Each row below holds a small network's activations on one input, seen along a few directions.
In each table, some parts of the input vary, and every possible input appears once, in random order.
A made-up example of a description, with smaller parts first: ring(8) and (point or ring(11) or (values(2) and line(6))).
Shared parts are said once, and a part with two or three values counts as separate values.
(in the rows, 128 means zero)

Other details of the inputs vary at random and push rows far along two fixed directions, the same in every table; ignore that.
To show where, the next rows are all for the same input, with only those details redrawn:
[128 148 132 116 140 133 127 139 134 125 114 106 146 153]
[128 148 135 114 142 132 125 137 136 123 112 108 149 157]
[137 124 110 162 118 110 133 134 121 145 150 142 102  90]
[128 149 123 116 134 137 133 151 130 129 119  94 142 148]
[137 125  98 165 110 115 141 148 115 151 157 128  94  81]

Rows:
r1: [141 102 176 141 149 100 111  59 143  98 110 203 129 139]
r2: [101 115 129  83 123 154 107 129 126 135 129 108 150 143]
r3: [140 144 127  97 136 140 156 134 120 124 107  91 132 137]
r4: [112 123 131  99 129 143 112 144 117 155 136  88 151 148]
r5: [127 117  96 149 105 126 137 133 125 131 151 149  94  76]
r6: [140 133 129 101 131 143 150 137 119 121 110  90 134 141]
r7: [137 125  98 165 110 115 141 148 115 151 157 128  94  81]
r8: [132  81 119 132 106 121 130 115  96 165 160 131 100  81]
r9: [135 133 165 137 162  88 100  67 154 117 108 203 142 136]
r10: [118 136 130 129 122 146 130 158 124 124 126  98 145 162]
r11: [116 124 142 127 132 132 113 104 149  97 120 166 133 141]
r12: [119 153 123  94 137 146 133 130 142 111 107 118 143 142]
r13: [138  94 122 160 102 124 146 126 105 132 147 144  95  96]
r14: [113 100 165 142 135 114  92  69 154  92 117 219 140 142]
r15: [131 125 106 169 109 123 140 152 118 140 159 126  97  98]
Describe the family of inputs behind these rows.
Answer: values(3) and (point or line(4))
Which other rows does r10 become when the values(3) part takes its other values? List them by row number.
Answer: r13, r14
Which other rows does r1 become when the line(4) part takes its other values? List them by row number.
Answer: r3, r6, r13
Start at r14 and move only the line(4) part, one step at a time. The first step leads to r11. Which rows follow, in order?
Answer: r5, r12

Rows:
r16: [142 105 139 171 125 105 136  93 132 115 145 178  89 102]
r17: [120  96 135 117 112 139 111 124 117 132 133 130 140 137]
r18: [140 115 150 142 142 102 122  96 126 138 140 144 114 124]
r19: [124 141 166 109 153 127 117  81 147  95  92 169 138 162]
r20: [123 144 137  61 141 153 138 154 117 136  87  46 176 181]
r21: [102 126  84 134  81 163 162 197  90 152 163  59  97  99]
r22: [118 149 166  97 148 142 134 117 138  93  82 121 163 189]
r23: [138 138 116 129 137 115 136 132 128 146 145 126 124 106]
r24: [136 155 134 122 145 132 121 157 124 134 110  81 156 163]
r25: [135 121 105 175 108 108 155 128 121 136 149 170  99  77]
r26: [121 115 133 160 124 116  98 125 135 123 135 165 129 128]
r27: [143 105 128 173 115 100 133 122  99 165 164 148  87  84]
r28: [114 105 145  92 134 138 102 103 139 112 122 142 149 141]
r29: [126 139 148  75 148 149 123 106 141 100  79 121 164 171]
r30: [139 137 141 129 146 126 134 108 151 104 116 148 145 156]
r31: [141 133 135 136 141 117 128 127 121 149 133 130 142 136]
r32: [116 123 145 125 135 134 107 118 137 122 128 154 159 161]
r33: [137 137 114 139 132 108 132 118 125 157 142 149 114  95]
r34: [ 98 145 159  78 144 156 105 113 142 106 100 119 161 186]
r35: [124 131 178 112 158 103 110  83 134 124  97 154 154 165]
r36: [137 137 146 133 141 126 130 117 137 110 113 155 151 159]
r37: [143  95 128 143 124 108 129  92 130 116 136 182 102  81]
r38: [143 108 140 120 131 119 121 119 111 151 124 120 137 131]
r39: [135 134 116 166 117 108 137 135 132 117 123 153 110 104]
r40: [108 137 134 110 137 137 110 109 146 122 122 156 150 147]
r41: [117 122 155 118 151 129 100  90 160 109 121 165 162 170]
r42: [118 115 114 143 121 122 121 121 137 131 160 165 115  97]
r43: [112 121  78 139  74 173 162 215  81 161 176  42  88 102]
r44: [128  73 131 147 113 114 105  89 129 133 154 176 109  95]
r45: [142 107 126 135 113 132 139 131 112 126 125 131 121 119]
r46: [138 123 132 172 133  80 115 107 129 144 130 176 112  90]
r47: [141 146  95 126 122 142 159 173 114 157 151  58 125 122]
r48: [137 117 150  95 153 116 112  97 133 129 113 132 147 134]
r49: [139 142 124 147 135 102 114 115 135 144 124 150 112 103]
r50: [131 162  76 114 109 168 182 204 116 131 145  48 117 115]
r51: [135 135 110 151 123 119 142 116 133 128 136 169 106  96]
r52: [111 110 143 130 128 126 110 106 134 117 147 162 115 116]
r53: [121 185 129  84 146 161 133 158 149  95  76  74 163 191]
r54: [108 133 141 131 132 124 102 124 145 112 109 149 150 151]
r55: [111 113 140  92 128 140 101  98 134 121 115 145 147 141]
r56: [102 144 149  94 144 145 114 123 146 111 101 127 182 186]
r57: [134 124 144  94 146 118 110  94 128 139 105 136 144 136]
r58: [136 148 124 137 133 123 131 137 147 101 118 133 122 126]
r59: [144 145  79 153 111 135 156 191 108 159 159  48  98  93]
r60: [139 113 120 156 123 100 135 118 111 153 166 148  81  69]
r61: [135 120 115 155 117 102 133 114 107 163 157 152  79  72]
r62: [145 113 103 120 115 136 149 156 105 160 145  67 112 105]
r63: [119  98 131 154 115 126 119 112 126 131 159 151  99 109]
r64: [130 143  78 132  96 162 183 199  99 135 159  52  81  89]
r65: [141 137 119 161 120 120 133 147 126 116 126 135 118 126]
r66: [142 141 124 148 132 122 132 133 145 104 119 127 122 138]
r67: [105 156 144  95 147 146  96 126 157 103  92 123 165 179]
r68: [129 139 146 121 152 109 125 109 135 138 112 144 156 145]
r69: [146  99 121 144 117 122 140 112 125 122 134 142 107 103]
r70: [115  88 122 137 102 121 118 113 115 139 143 158 118  95]
r71: [122 123 113 152 118 130 115 141 139 124 143 126 117 121]
r72: [127 135 111  95 109 161 162 168 110 125 105  67 140 139]
r73: [134 164 122 106 143 133 129 159 134 127 117  72 145 143]
r74: [124 164 123  89 118 186 168 199 108 116 107  22 148 187]
r75: [121 113 123 164 122 103 100 111 147 120 150 187 105  89]
Describe the family of inputs behind these rows.
Answer: values(3) and line(4) and ring(5)
Changing only the values(3) part turns r43 into r27. The same change can be made to r75. Which row results?
Answer: r73
Changing only the values(3) part turns r56 into r68. The same change can be made to r28. Which row results?
Answer: r48
Which other rows does r62 become when the line(4) part takes its other values? List them by row number.
Answer: r18, r47, r59
Which other rows does r33 become when the values(3) part takes its other values? List them by row number.
Answer: r40, r51

Rows:
r76: [129  85 128 169 111  97 110  99 117 153 161 187 102  79]
r77: [124 117 129 115 119 151 137 135 121 115 129 109 124 136]
r78: [132  77 127 166 115  85 106  73 119 154 159 220  94  55]
r79: [129 142 117 130 125 139 136 146 136 116 123 114 128 136]
r80: [140  93 149 137 133 103 117  76 124 131 136 181 110 100]
r81: [138 150 120 122 135 130 149 137 127 127 116 110 128 128]
r82: [132 146  73 152  92 151 177 198 107 137 154  76  89  90]
r83: [118 126 128 102 121 159 138 144 124 113 121  91 137 154]
r84: [112 118 121 113 113 150 127 140 125 124 130 115 135 133]
r85: [125 146 160 117 152 125 111  99 157  88  89 162 157 173]
r86: [133 127 112 162 117 117 137 133 131 122 141 151 102  96]
r87: [132 127 168 139 157  99  95  72 163  92 105 202 146 151]
r88: [122 118 131 117 122 139 126 138 116 140 132 106 135 139]
r89: [130 146 165 123 159 113 106 101 150 109  94 152 162 175]
r90: [135 101 121 136 115 118 136 114 111 144 148 137 100  91]
r91: [137 148 122 120 135 128 146 139 128 128 118 111 128 129]
r92: [143 125 112 149 125 109 135 123 125 143 141 142 103  90]
r93: [130 153 128 121 138 135 134 155 130 128 116  88 146 155]
r94: [134 142 123 134 133 127 130 146 129 135 127 106 134 139]
r95: [114 130 132 134 133 122 104 126 136 139 143 138 133 132]
r96: [134 144 162 105 164 114 113  93 152 107  91 148 159 163]
r97: [134 147 162 105 161 116 113  91 151 106  87 152 158 165]
r98: [122 101 117 145 110 120 118 129 111 155 153 144 116  98]
r99: [132 152 127 120 138 134 130 155 130 129 119  86 146 156]
r100: [132 158 126 124 137 137 143 154 128 125 113  92 144 156]
r101: [132 156 128 122 136 136 142 156 128 126 115  91 144 157]
r102: [127 102 116 132 112 120 127 119 112 151 148 142 110  88]
r103: [125 119 126 103 124 140 133 130 116 138 127 106 131 128]
r104: [116 117 123 114 115 151 131 138 123 120 129 114 130 135]
r105: [103 146 118 105 125 157 119 153 140 118 130  99 142 151]
r106: [113 138 158  95 158 123  92  92 154 117 110 152 161 162]
r107: [138 124 117 175 118 107 139 114 132 118 141 182  96  90]
r108: [136  99 129 149 115 119 131 121 109 145 153 137 103 100]
r109: [141 143  76 137 104 139 165 186 104 156 155  63  94  84]
r110: [127 118 134 120 123 137 130 135 115 136 133 102 131 141]
r111: [107 127 121  97 117 161 125 148 126 122 120 100 150 150]
Describe the family of inputs behind these rows.
Answer: values(3) and (point or line(5) or line(6))
Changing only the values(3) part turns r83 into r110. The same change can be made to r111. Which row results?
Answer: r98
Which other rows does r97 become when the values(3) part takes its other values? List them by row number.
Answer: r85, r89
Which other rows does r79 become when the values(3) part takes its other values? List them by row number.
Answer: r92, r94
